Each row below is a small network's average activation on inputs in which a field has the value named, seen along a few directions.
Values that are neighbours, or in one group, have similar rows; names and order tell nothing.
In the rows, zero is written as 500.
Strong random noise was added to every row along 7 fixed directions; ignore it. To show where, here is one row again and again, with new noise each time:
538 563 199 736 541 633 417 546 540 472 581 301 603 318 255 402 506 559
 606 437 322 591 425
657 542 441 476 475 774 286 507 517 425 535 370 605 354 435 431 533 530
 472 467 432 634 592
437 522 484 329 472 413 433 535 564 570 457 516 405 472 605 513 499 448
 470 516 638 537 369
379 238 563 469 454 472 491 357 495 588 619 723 384 639 686 464 482 597
 538 425 497 641 433
435 640 388 535 557 386 446 466 583 505 534 344 505 417 491 479 436 384
 472 478 309 508 400
498 654 497 575 666 442 472 512 555 698 424 461 423 453 446 457 360 228
 391 580 424 448 526
458 426 435 648 499 571 582 519 462 603 477 624 469 518 364 457 404 529
 530 518 460 499 535
360 433 361 408 384 493 436 650 583 527 310 346 539 383 599 486 448 549
 508 517 653 526 368
467 507 416 444 436 469 515 494 500 483 582 602 434 497 438 513 536 580
 559 467 525 549 384


Values of NIFON:
zomok: 546 421 575 417 551 413 400 417 527 522 522 510 490 536 654 416 629 492
 502 478 587 562 490
lol: 497 481 778 349 468 503 454 386 564 464 504 433 515 538 793 489 538 396
 437 487 457 509 583
zosit: 596 589 596 553 653 475 553 335 477 545 730 744 354 621 372 540 600 527
 465 476 398 436 561
nolu: 592 407 428 618 631 691 339 581 552 573 402 169 660 327 527 410 551 484
 504 524 589 497 615
tep: 459 357 330 608 436 482 571 508 438 492 690 607 350 560 424 468 599 655
 739 449 634 631 256
puram: 541 386 520 362 453 587 524 618 472 680 498 692 360 569 474 613 587 592
 509 540 874 457 416
mak: 505 630 493 516 581 408 505 523 497 511 352 461 533 477 460 527 457 442
 394 574 470 390 537
tobe: 467 492 458 637 632 477 653 600 454 776 367 680 333 565 292 520 357 390
 489 625 626 400 514
nolev: 601 585 612 447 485 481 447 404 457 389 606 462 525 572 561 537 511 391
 452 459 372 535 474
nim: 693 662 499 296 373 578 490 519 412 281 618 701 504 520 363 595 612 582
 485 468 531 514 521
raza: 386 597 497 403 521 297 506 548 561 502 469 499 431 518 644 553 455 428
 458 443 535 477 382
buk: 538 465 686 422 496 396 624 386 438 453 656 698 428 700 544 602 621 564
 574 475 570 526 481
vome: 729 393 614 551 668 691 295 521 487 627 524 537 501 465 540 425 618 489
 476 524 730 603 695
veraz: 538 441 494 698 540 651 469 607 473 556 305 303 655 434 452 374 459 402
 513 568 498 520 641
tuv: 491 297 649 560 635 551 518 428 474 661 567 748 473 683 599 480 472 509
 413 510 530 554 665
gomur: 489 798 493 456 582 279 578 551 576 557 512 408 373 455 500 599 483 221
 487 547 545 344 344
lobib: 455 412 636 258 167 615 698 606 378 183 189 572 680 459 473 581 483 760
 465 603 617 323 754
masot: 525 578 338 478 599 474 390 569 582 564 460 404 458 378 440 455 573 493
 502 524 620 497 406
pup: 476 468 681 424 451 495 480 408 457 386 589 519 531 616 699 562 455 474
 491 394 371 559 541
peb: 488 411 621 413 490 336 462 323 520 492 683 507 402 559 692 441 621 494
 569 460 531 611 365
Each value of NIFON is a pair of two hidden parts, and every pair occurs once (4 first parts, 5 second parts).
Question: Changing only the second part turns veraz into nolev. peb has the same second part as veraz; what does that change turn peb into?
Answer: tep
Question: Changing only the second part turns zosit into nolu. mak has the same second part as zosit; what does that change turn mak into?
Answer: zomok
Question: Changing only the second part turns raza into tuv. tobe has the same second part as raza; what does that change turn tobe into?
Answer: masot

Values of GELA:
tafo: 403 426 558 609 509 441 468 271 480 469 695 627 479 672 607 566 367 524
 431 353 55 526 532
sot: 415 278 679 522 619 387 513 524 518 675 289 467 607 547 742 465 393 337
 402 574 591 412 646
nava: 544 601 460 473 681 423 352 519 528 734 490 606 310 451 424 485 518 351
 439 553 604 479 453
liraz: 475 273 429 362 345 507 504 415 450 175 728 591 574 571 622 531 719 946
 567 422 484 580 501
lep: 561 484 434 810 530 508 507 314 480 308 750 319 779 490 349 486 567 614
 672 309 95 607 542
bot: 229 373 670 178 164 359 585 397 484 318 577 697 406 704 872 701 445 713
 486 330 418 492 357
bev: 545 535 395 737 593 694 612 743 463 708 319 343 458 324 270 364 463 404
 625 638 801 452 570
baki: 479 430 439 508 512 420 474 388 523 515 742 560 363 588 593 468 552 473
 623 383 479 670 219
dazof: 670 446 660 526 552 719 622 427 431 750 621 885 188 600 336 337 619 433
 623 581 812 634 489
lup: 381 407 358 751 692 420 445 567 614 704 181 307 627 452 542 389 279 353
 332 633 397 451 587
The values of GELA form a ring.
Question: Which values are neighbours of liraz? Give them in the order they are listed.
Answer: sot, lup
Question: Which values are neighbours of bev? Give them in the order they are listed.
Answer: lep, dazof

Values of BEZU:
fub: 572 584 719 387 456 658 508 451 453 447 462 609 508 558 611 622 356 442
 246 533 351 402 793
pase: 678 603 434 570 661 658 326 558 525 633 447 543 465 472 386 483 457 391
 412 521 544 558 568
det: 529 601 549 457 442 402 546 435 423 382 638 638 449 620 455 602 437 471
 510 416 363 526 467
vegeb: 415 520 257 728 466 431 637 605 482 390 435 360 655 387 240 415 544 629
 658 527 458 460 453
furoz: 549 627 392 682 581 578 635 684 452 559 423 525 551 442 176 514 518 541
 491 547 530 297 631
mozat: 719 535 308 635 568 747 408 609 452 501 427 476 599 321 171 367 604 654
 566 579 604 550 613
kesek: 721 596 700 646 758 619 481 402 464 660 613 565 450 529 414 503 509 280
 433 540 431 471 732
folad: 753 654 438 549 682 571 360 449 464 444 682 566 546 442 286 534 646 508
 480 471 437 549 586
kufo: 374 587 483 390 455 233 578 550 515 342 460 392 603 518 591 588 538 545
 528 482 453 435 385
felo: 286 254 331 657 399 353 751 359 417 474 585 831 414 659 417 512 424 722
 582 443 327 470 407
zabaf: 760 430 699 132 365 834 223 605 487 441 371 482 541 427 612 432 667 475
 449 591 914 692 600
zanap: 410 792 378 404 561 172 695 621 562 611 465 632 264 434 249 556 633 447
 525 598 726 271 285
tob: 522 474 421 386 248 651 565 603 414 361 343 529 529 507 395 529 454 644
 537 554 625 523 503
kibo: 399 444 465 451 428 353 409 521 579 380 505 285 634 485 763 484 524 507
 570 387 468 628 314
vesog: 477 376 650 551 510 571 483 356 488 622 565 556 404 555 609 463 360 376
 476 503 386 528 582
vafev: 642 626 573 512 519 589 439 320 501 359 768 438 495 480 409 465 639 481
 556 427 342 593 481
pob: 472 646 262 500 369 373 691 668 481 392 569 430 503 431 283 620 655 643
 721 464 661 399 195
zataf: 491 392 403 393 327 636 437 576 503 415 581 436 503 475 581 543 544 675
 627 370 629 618 354
zesip: 353 685 402 654 553 225 825 554 519 520 515 481 457 493 282 499 506 474
 595 580 393 269 388
seme: 237 224 374 604 562 373 513 460 567 789 552 638 285 555 584 437 460 555
 603 476 627 556 269
The values of BEZU form a network in which each value has 4 neighbours.
Question: Which values are neighbours of kesek? Give them in the order they are listed.
Answer: furoz, kufo, pob, zesip
Question: Which values are neighbours of det? Give them in the order they are listed.
Answer: pase, tob, kibo, zataf
Question: Which values are neighbours of seme? Give them in the order they are listed.
Answer: fub, felo, zanap, vesog
Each value of BEZU is a pair of two hidden parts, and every pair occurs once (4 first parts, 5 second parts).
Question: Changing only the second part turns kufo into pase. zesip has the same second part as kufo; what does that change turn zesip into?
Answer: seme
Question: Changing only the second part turns vafev into vesog. kibo has the same second part as vafev; what does that change turn kibo into?
Answer: det
Question: Changing only the second part turns tob into vegeb. zataf has the same second part as tob; what does that change turn zataf into?
Answer: kesek
Question: Changing only the second part turns fub into furoz. felo has the same second part as fub; what does that change turn felo into?
Answer: mozat
